x =
array([[135, 127, 115, 135, 106, 122, 106, 113],
       [132, 126, 115, 133, 106, 123, 107, 113],
       [132, 130, 110, 132,  98, 122,  99, 108],
       [126, 134, 118, 125, 112, 128, 112, 118],
       [127, 133, 135, 126, 143, 131, 142, 136],
       [124, 131, 112, 124, 102, 127, 103, 111]])
x[0,0] -> 135
x[:, 7] -> [113, 113, 108, 118, 136, 111]
x[5,4] -> 102
x[3,5] -> 128
x[3,6] -> 112
x[2,2] -> 110
x[:, 3] -> [135, 133, 132, 125, 126, 124]
x[:, 2] -> [115, 115, 110, 118, 135, 112]
x[1] -> [132, 126, 115, 133, 106, 123, 107, 113]
x[0] -> [135, 127, 115, 135, 106, 122, 106, 113]
x[2,0] -> 132
x[5,3] -> 124
x[3,3] -> 125
x[2,1] -> 130
x[1,6] -> 107
x[5,0] -> 124
x[2,5] -> 122
x[3,1] -> 134
x[4,0] -> 127
x[5,6] -> 103
x[1,3] -> 133
x[5,2] -> 112
x[1,4] -> 106
x[0,2] -> 115
x[0,6] -> 106
x[1,2] -> 115
x[3,4] -> 112

W =
[[133 142 112 131 122 120 128 125 129]
 [120 117 124 131 125 127 132 129 116]
 [121 118 125 131 127 127 131 131 117]
 [121 124 130 130 126 130 126 126 116]
 [122 117 132 127 128 130 129 132 123]
 [124 116 136 128 130 134 126 131 125]
 [127 114 137 125 132 138 128 131 130]
 [126 118 139 127 129 142 121 130 128]
 [130 117 144 124 127 144 124 129 131]
 [128 120 146 123 133 147 122 131 132]
 [133 123 150 118 128 143 119 132 137]
 [135 126 150 124 128 152 116 139 143]]
W[0,0] -> 133
W[4,7] -> 132
W[10] -> [133, 123, 150, 118, 128, 143, 119, 132, 137]
W[11,3] -> 124
W[4] -> [122, 117, 132, 127, 128, 130, 129, 132, 123]
W[6,8] -> 130
W[3] -> [121, 124, 130, 130, 126, 130, 126, 126, 116]
W[1,6] -> 132
W[7,4] -> 129
W[11,8] -> 143
W[11] -> [135, 126, 150, 124, 128, 152, 116, 139, 143]
W[5,2] -> 136
W[4,5] -> 130
W[:, 5] -> [120, 127, 127, 130, 130, 134, 138, 142, 144, 147, 143, 152]
W[2,0] -> 121
W[9,3] -> 123
W[10,2] -> 150
W[:, 7] -> [125, 129, 131, 126, 132, 131, 131, 130, 129, 131, 132, 139]
W[7,3] -> 127
W[0] -> [133, 142, 112, 131, 122, 120, 128, 125, 129]
W[1] -> [120, 117, 124, 131, 125, 127, 132, 129, 116]
W[0,4] -> 122
W[8,6] -> 124
W[4,8] -> 123
W[6,4] -> 132
W[11,5] -> 152
W[5,4] -> 130
W[7] -> [126, 118, 139, 127, 129, 142, 121, 130, 128]
W[5] -> [124, 116, 136, 128, 130, 134, 126, 131, 125]
W[8,4] -> 127
W[1,2] -> 124

B =
[[126 126 119 127 124 123 126 128 125 129 131 126 121 128 130]
 [130 123 126 128 137 106 129 139 114 123 125 131 125 126 128]]
Rows and columns are counted from 0.
row 0 col 0 -> 126
row 1 col 11 -> 131
row 1 col 8 -> 114
row 1 col 2 -> 126
row 1 col 0 -> 130
row 0 col 6 -> 126
row 1 col 10 -> 125
row 0 col 9 -> 129
row 1 col 7 -> 139
row 0 col 2 -> 119

a =
[[128 128 128 128 128 128]
 [122 122 122 122 122 122]
 [128 127 129 130 130 130]
 [101 112 100 100 100 100]
 [124 125 124 123 123 123]
 [126 127 127 128 128 128]]
a[0][-6] -> 128
a[-5][1] -> 122
a[2][3] -> 130
a[4][-5] -> 125
a[1][-1] -> 122
a[-3][4] -> 100
a[:, 2] -> [128, 122, 129, 100, 124, 127]
a[1][-3] -> 122
a[-2] -> [124, 125, 124, 123, 123, 123]
a[:, 1] -> [128, 122, 127, 112, 125, 127]
a[2][-5] -> 127
a[-4][4] -> 130
a[-6] -> [128, 128, 128, 128, 128, 128]
a[-3][2] -> 100

data =
[[135 126 119 122 123 123 126 123 118 126 124 126 126 136 129 124]
 [113 127 133 125 129 130 120 130 137 119 133 118 116 131 126 125]
 [122 127 131 128 128 125 121 122 121 125 136 122 125 124 127 124]
 [125 129 130 125 130 129 135 134 131 129 127 136 129 119 125 128]
 [136 138 102 128 142 125 131 132 124 135 121 133 136 133 127 123]
 [122 130 130 125 128 127 130 131 129 128 129 135 129 120 124 127]
 [134 124 126 114 131 137 134 144 136 124 130 138 123 126 128 130]
 [117 124 132 131 125 129 121 128 138 123 129 113 121 131 129 127]
 [134 120 129 135 135 133 128 125 136 138 120 139 123 132 128 135]
 [136 133 127 132 129 130 123 134 124 128 127 127 129 133 129 129]
 [121 124 133 137 124 126 120 123 127 127 130 121 123 125 133 123]]
data[0, 0]: 135
data[3]: [125, 129, 130, 125, 130, 129, 135, 134, 131, 129, 127, 136, 129, 119, 125, 128]
data[4]: [136, 138, 102, 128, 142, 125, 131, 132, 124, 135, 121, 133, 136, 133, 127, 123]
data[:, 14]: [129, 126, 127, 125, 127, 124, 128, 129, 128, 129, 133]
data[3, 11]: 136
data[8, 15]: 135
data[:, 10]: [124, 133, 136, 127, 121, 129, 130, 129, 120, 127, 130]
data[:, 1]: [126, 127, 127, 129, 138, 130, 124, 124, 120, 133, 124]
data[6]: [134, 124, 126, 114, 131, 137, 134, 144, 136, 124, 130, 138, 123, 126, 128, 130]
data[4, 12]: 136
data[1, 10]: 133
data[5, 10]: 129
data[10, 7]: 123
data[6, 0]: 134
data[0]: [135, 126, 119, 122, 123, 123, 126, 123, 118, 126, 124, 126, 126, 136, 129, 124]
data[8]: [134, 120, 129, 135, 135, 133, 128, 125, 136, 138, 120, 139, 123, 132, 128, 135]
data[4, 10]: 121
data[1, 15]: 125
data[7, 10]: 129
data[3, 3]: 125
data[7, 12]: 121
data[3, 12]: 129
data[1, 14]: 126
data[4, 2]: 102
data[:, 6]: [126, 120, 121, 135, 131, 130, 134, 121, 128, 123, 120]
data[0, 3]: 122
data[8, 9]: 138
data[1, 1]: 127
data[4, 13]: 133
data[9, 1]: 133
data[0, 1]: 126
data[3, 8]: 131
data[4, 6]: 131
data[7, 6]: 121

m =
[[124 136 135 145 151 115 130 117 135]
 [131 118 134 138 146 145 130 129  99]
 [131 118 134 146 153 128 130 129 104]
 [128 127 134 147 156 118 130 125 120]
 [131 118 134 129 141 152 128 129 103]
 [131 118 134 144 150 137 130 129  99]
 [131 115 125 107 129 144 106 148 138]]
Indices start at 0.
(0, 0): 124
(4, 5): 152
(5, 7): 129
(5, 3): 144
(4, 4): 141
(4, 0): 131
(2, 2): 134
(0, 1): 136
(5, 5): 137
(1, 0): 131
(3, 4): 156
(6, 7): 148
(5, 0): 131
(5, 2): 134
(4, 2): 134
(4, 3): 129
(0, 7): 117
(2, 6): 130
(3, 5): 118
(6, 8): 138
(1, 2): 134
(5, 8): 99
(1, 8): 99

M = [148 133 131 136 102 121 140 118 139 137 111 106 141 127]
M[-14] -> 148
M[6] -> 140
M[-1] -> 127
